A small network was shown many inputs. Here are its activations along a few directions, one row for each input.
In each table, some parts of the input vary, and every possible input appears once, in random order.
A made-up example of a description, with smaller parts first: one of 8 places around a ring, together with either a single point or (one of 2 separate values, together with one of 4 places along a line) or one of 9 places around a ring.
Shared parts are said once, and a part with two or three values counts as separate values.

Other details of the inputs vary at random and push rows far along two fixed directions, the same in every table; ignore that.

Table:
R1: [ 17 -15 -32 -51  10  16 -24  13   1 -17  34  18  42]
R2: [-22  18  37  58 -53  24   6 -49 -23 -24  -2 -11  25]
R3: [-64 -12  39  -1 -42  41   2 -68 -25 -36  20 -35  76]
R4: [ -3  38  51 109  10 -32  -2 -71 -28 -18  -2  16   9]
R5: [-41  16 -18  43   9 -12  18  -3  12  -8  -3  47 -21]
R6: [  9 -21  12   9  29 -54   0  24   1  52 -20 -21 -55]
R7: [ 17 -20  -8   4  19 -68   4  29   1  73 -35 -18 -68]
R8: [-48   9  31  83 -45  -5  21 -54   2 -16 -26   6 -17]
R9: [ 34  20 -27   3  15 -48 -16  27 -16  38   4   8 -75]
R10: [ 44   0 -17  12  16 -27  -4   7 -11   1  15  21 -31]
R11: [ 30   8  -4 -27 -12  10  14  15   6 -10  -3  -6  -6]
R12: [ 19  -6 -11 -27  -1  25  -3  32  41   4  -4   9  12]
R13: [ 19  12 -17 -36   0  -7 -19   0 -28  10  41  -8 -13]
R14: [ 23   1 -11 -34   2 -13 -21  -2 -32  12  50  -8 -12]
R15: [ -4 -26 -26 -43  30  -7 -11   6  -7  14  28  17   0]
R16: [-36  21  43  26 -42  59   4 -46  -8 -45  33 -20  39]
R17: [  9  -2 -13 -36 -19  18  -5  26  19 -14 -17   5  24]
R18: [  5 -11  -9 -48   9  42 -10  33  28 -13   9 -10  40]
R19: [  3  -2  22 -16 -13  17 -10  -4 -26  -1  17 -40  22]
R20: [-23  17  42  98  34 -59   4 -72 -15   2 -14  16  -9]
R21: [  7   7  23 116 -24 -19  11   3  32  -6 -59  50 -21]
R22: [-10  29  47  95 -45  10  17 -37  14  -9  -1  20 -32]
R23: [ 32   1  -9 -18  60 -19 -21   2  -5   2  -4   5  55]
R24: [-31 -10  43  92   0  -3  16 -16  16  -7 -32  35 -13]
R25: [  8 -23  -8 -26  46 -15   6  52  30  50 -17   1 -45]
R26: [-54  -6  25  13 -28  64  16 -41  25 -32  11  16  42]
R27: [ 20  -4  14 -27  -9  -7 -11  10 -32  26   2 -42   8]
R28: [ -1  26   9  76 -25  13   8 -44  -6 -54  14  41   1]
R29: [-30 -19 -15 -93  -9  40   1   6  -2  -6   6 -20  45]
R30: [ 17 -30   0  -2  36 -45   3  44   7  62 -43   5 -39]
R31: [ 26  -1 -21 -37 -12  19   6  16 -12  -9 -16 -30  14]
R32: [ 13   3  -2 -31 -16  46  10  -2   9 -22  15 -17  28]
R33: [-38  11  39  84  33  -8   5 -73  -9 -27 -11  37  43]
R34: [ 38  -9   5  -4   4 -11   1  22 -15   7 -21 -20   4]
R35: [ 13 -18   2 -18   8  19 -14  29  12 -10 -10  -6  40]
R36: [  6  11 -39 -53  -4  38 -11 -10 -22 -41  31 -12  38]
R37: [-28 -12  -9 -81 -19  10  -2  -9 -11   6  15 -43  18]
R38: [ 18  13   6 -42 -21   3   2   9  -8  15  15 -23 -15]
R39: [ 22 -14   4   5   1  -6 -11  32  12   8 -31   6  21]
R40: [-35  -1  -3  31   0  12   3 -32   1 -22  14  44   6]
R41: [ 20  -1 -35 -27  14   3 -18  22  11  -9  15  28  15]
R42: [-25 -31 -16 -80   2  39  -1   3 -11   5   1 -30  60]
R43: [ -1   7  -4 -46 -34  28  -4 -10 -29  -2   8 -47  25]
R44: [ -5  -6 -17 -39 -28  49  -5   5   8 -31 -11 -12  62]
R45: [-14  33 -22 -26 -14   9  -1  -8 -24 -17  43  -8   9]
R46: [  7 -18 -15 -10  25 -57 -10   0 -11  38  24   6 -54]
R47: [-31  -6 -36 -74   5   8 -18 -18 -23  -5  40 -25  15]
R48: [-22 -12 -26 -75   7   4 -16 -21 -23   0  51 -22  18]
R49: [  0 -17  -9 -54  10   0  12  27  19  28 -10   5 -16]
R50: [ 14 -12  -3 -18  18  19 -16  39  26  -4 -11  -1  19]
R51: [-15  11 -34 -10  21 -52   7  17  -1  30  11   4 -54]
R52: [ 49  -3   3  30  31 -29   4  45  12  23 -30  -2 -53]
R53: [ 21  29 -37  10  11 -22  13  24  -1  -9   4  17 -29]
R54: [-10  29  34  58 -50  -4  10 -27  -8 -12 -12   7 -27]
R55: [-21 -13  27  60  21  -8  10   9  26  12 -29  28 -33]
R56: [  3 -11   3   0   8 -32  10  13  27  51  -6  -7 -59]
R57: [  6   3 -11 -71 -29  49   2  -3 -15 -40  12 -32  52]
R58: [  8  -8 -44  -9  43 -42  -6  38   9  42 -18  32 -64]
R59: [ 20   3  16   0  10 -11 -10  24  -7  27   1 -27 -30]
R60: [  6  -2  -2 -48  -2  54   3   5  -1 -31  24 -35  44]
R61: [ 22   0  -6 -12 -11   5   4  32  34  -2 -18  22  -3]
R62: [-58   5  47  71 -27  17  17 -51  16 -25   9   4  -3]
R63: [ 52  -4  -7  27   9 -36   9  37   0  30 -43  -3 -44]
R64: [  4  18 -45  -3  12  -8  -1  35  21 -12   5  34   1]
R65: [-50  -9  33  16 -12  23   2 -38   1 -20  13 -22  22]
R66: [-49  -8   7   9 -30  43  16 -32   2 -28 -16   4  39]
R67: [ 52 -10   2  10  27 -29   1  44  -2  22 -26 -12 -35]
R68: [  3  13 -29  23   0   2 -14  10  17 -23  -5  44  -1]
R69: [ 18  -7  -2 -12  12 -62  12  31  19  62 -18  -3 -84]
R70: [ 14  28  33  94  26 -20   6 -58 -19 -38 -13  22  28]
Description of these inputs: one of 5 places around a ring, together with either a single point or one of 4 places along a line or one of 9 places around a ring.
The inputs of R54 and R29 match in every part but the place on the ring of 5. If R19 is changed in the same way as R54 into R29, which row does it become?
> R24
The inputs of R66 and R43 match in every part but the place on the ring of 5. If R49 is changed in the same way as R66 into R43, which row does it become?
> R38
Which other rows does R62 become when the place on the ring of 9 takes its other values? List them by row number.
> R3, R6, R7, R8, R37, R56, R65, R69
Which other rows does R20 become when the place on the ring of 5 takes its other values? List them by row number.
> R4, R23, R33, R70

Table:
R71: [-77 -14  14  48 -33  24  16 -54 -14 -27  20  18   6]
R72: [-27  23   1  75 -81  21  16 -10 -11 -43  -5  18   6]
R73: [ -6   7  -7  36   7 -39   7  13  17  50   4  61 -69]
R74: [-42  -9   4 -55   7  24   1 -73 -42 -23  18 -46  84]
R75: [ -3  35   9  62 -47  22 -12 -37 -21 -59  -9   8  47]
R76: [ -32  -18  -22 -108    7   17   10  -29   -7   23    8  -58   23]
R77: [  7  56   4  43  -7  35   3 -49  -4 -66   1  23  12]
R78: [-53 -17   7   8   6  16  -6 -50 -51 -37  34   2  56]
R79: [ 66   1  31  89   0 -73  17  26  -2  36 -50  35 -66]
R80: [ 13  -2  -1 -89  41 -14 -17  17 -20  33  26 -75  35]
R81: [-18   4 -27 -71   0  47 -31 -34 -18 -71  79 -16 102]
R82: [-61  -3  22 -87 -32  63   5 -26 -12 -21  46 -77  74]
R83: [ 92 -24  -7 -63  68 -38 -31  58   1  76 -11 -62 -52]
R84: [-12  -3  59 108 -42  15  19 -23  24   0 -19  -1 -50]
R85: [ 13  -6  26 106  23  -2   5  21  58 -24 -74  73  24]
R86: [ 54 -13 -50 -96  83 -54 -30  65 -23  84  22   3 -29]
R87: [  23    3  -27   35   13  -67  -10   38   45   21    0   40 -102]
R88: [  2   8  50  89 -65  -2  27 -19  18 -10 -35  39 -37]
R89: [  26    3  -54 -100    7   18   12   63  -16   12   20  -18  -21]
R90: [ 36 -33 -33 -30  45 -13  -1 104  78  45 -75  33 -42]
Describe the family of inputs behind these rows.
> one of 2 separate values, together with either a single point or one of 9 places around a ring
The inputs of R75 and R72 match in every part but the choice among 2 separate values. If R85 is changed in the same way as R75 into R72, which row does it become?
> R90
Which other rows does R86 become when the place on the ring of 9 takes its other values? List them by row number.
> R74, R75, R77, R78, R79, R80, R81, R83
Which other rows does R84 become when the choice among 2 separate values takes its other values? List them by row number.
> R83

Table:
R91: [  2   9  18  55 -13 -22   7  -7  12   9  -8  19 -43]
R92: [-50   8  24  16  -6  25   5 -57 -14 -31  30  -9  35]
R93: [-21 -13  10 -20 -20  49  -6 -16  -3 -28   9 -14  59]
R94: [ 21   4 -14  16  13 -52   4  27   7  43 -27   8 -66]
R95: [ -2  19  18  84   4 -47   7 -28  -6   9 -18  22 -45]
R96: [ -8  12  23  54 -23  -3  11 -20   2  -7  -5  15 -29]
R97: [ 20  -9 -19  -1  14 -14  -2  29  15   8 -15  22 -16]
R98: [-21   1  15  15 -20  27   7 -24   4 -27 -11   7  41]
R99: [-18   2  10 -20 -27  56   3 -22  -7 -43  13 -21  65]
R100: [ 32   4   7  36  29 -63  -2  14   0  45  -8   6 -67]
R101: [ 15  13  13  84  -4 -17   7   7  32  -8 -22  51 -37]
R102: [ 18 -27 -24 -90  19  10 -11  36  -3  18   0 -33  29]
R103: [-24  12  -2  17 -24  42   3 -27   7 -51   3  20  48]
R104: [-18   5  28  21 -29  49   7 -30   3 -43   3  -2  44]
R105: [ 12  -4   7  31  25 -29  12  29  27  31 -32  12 -48]
R106: [ 14 -16 -40 -89  37  10  -7  48  13  19  12 -15   8]
R107: [-14   7  15  22 -22  26   7 -14   2 -31 -11  -2  29]
R108: [  6 -16 -14 -59  22  -9 -18   3 -27  24  25 -33  11]
R109: [ 15  -3   3  32  26 -59  -2   3 -11  37 -12   9 -53]
R110: [  8  18  15  70  11 -54   6 -11 -10  18 -17  13 -56]
R111: [-17   0  -2 -21 -19  52  -9  -9   6 -42  22   8  59]
R112: [-19  -3   7  22 -18  -6   5 -18  -3  -4  -1   8  -9]
R113: [-10  -5  -6   0 -11  32  -6  -2   7 -26   7  16  32]
R114: [  6 -17 -22 -99   8  11 -17  25 -14  24  28 -38  16]
R115: [  4 -20 -22 -72   6   3 -14  20 -12  25  17 -28   4]
R116: [-51   0   9 -24 -20  45   6 -38  -4 -30  30 -15  39]
R117: [-33   5   9   9 -28  18   7 -36  -8 -21   7   4  24]
R118: [ 38  -6 -43 -61  28 -13  -7  58   7  21  -8  -7 -12]
R119: [ -3   5  -6  23  -5   6   6  -1  14 -18 -14  32  10]
R120: [ 20  -9   3  -5  10 -12  -4  32  13  22 -17   0 -14]
R121: [  1   7   0   8 -12  33   2  -4   9 -33   6  17  23]
R122: [ -5  14  34  88  -1 -39   3 -26  -3  10  -8  26 -42]
R123: [ 21  -9 -17 -82  27  -4 -14  11 -28  25  29 -44   8]
R124: [ 36   3 -24  -5  16 -16   2  43  13  15 -14  13 -28]
R125: [-14   1   4  -6 -16  32   2 -15   1 -25  -6  -8  43]
R126: [-20   2  27  19 -29  45   4 -29   9 -41   8   0  49]
R127: [ 26  -7 -32 -67  19 -28  -5  43  -9  42  -1 -29 -32]
R128: [ 21 -11 -25 -66  36 -36 -11  18 -23  43   9 -28 -11]
R129: [ 19   2 -13 -15   5 -23   3  23  -4  28  -3 -12 -38]
R130: [ -6  21  25  74  -6 -24   9 -34 -13  -6  -1  12 -27]
Describe the family of inputs behind these rows.
> one of 4 places along a line, together with either a single point or one of 9 places around a ring
The inputs of R100 and R91 match in every part but the place on the line of 4. If R110 is changed in the same way as R100 into R91, which row does it become?
> R127
Which other rows agree with R98 in the place on the line of 4? List them by row number.
> R93, R99, R102, R104, R105, R107, R120, R125, R126
Start at R109 and move only the place on the line of 4, one step at a time. The first step leads to R112. Which rows follow, in order?
> R102, R97
Which other rows does R105 become when the place on the line of 4 takes its other values? List them by row number.
> R92, R106, R116
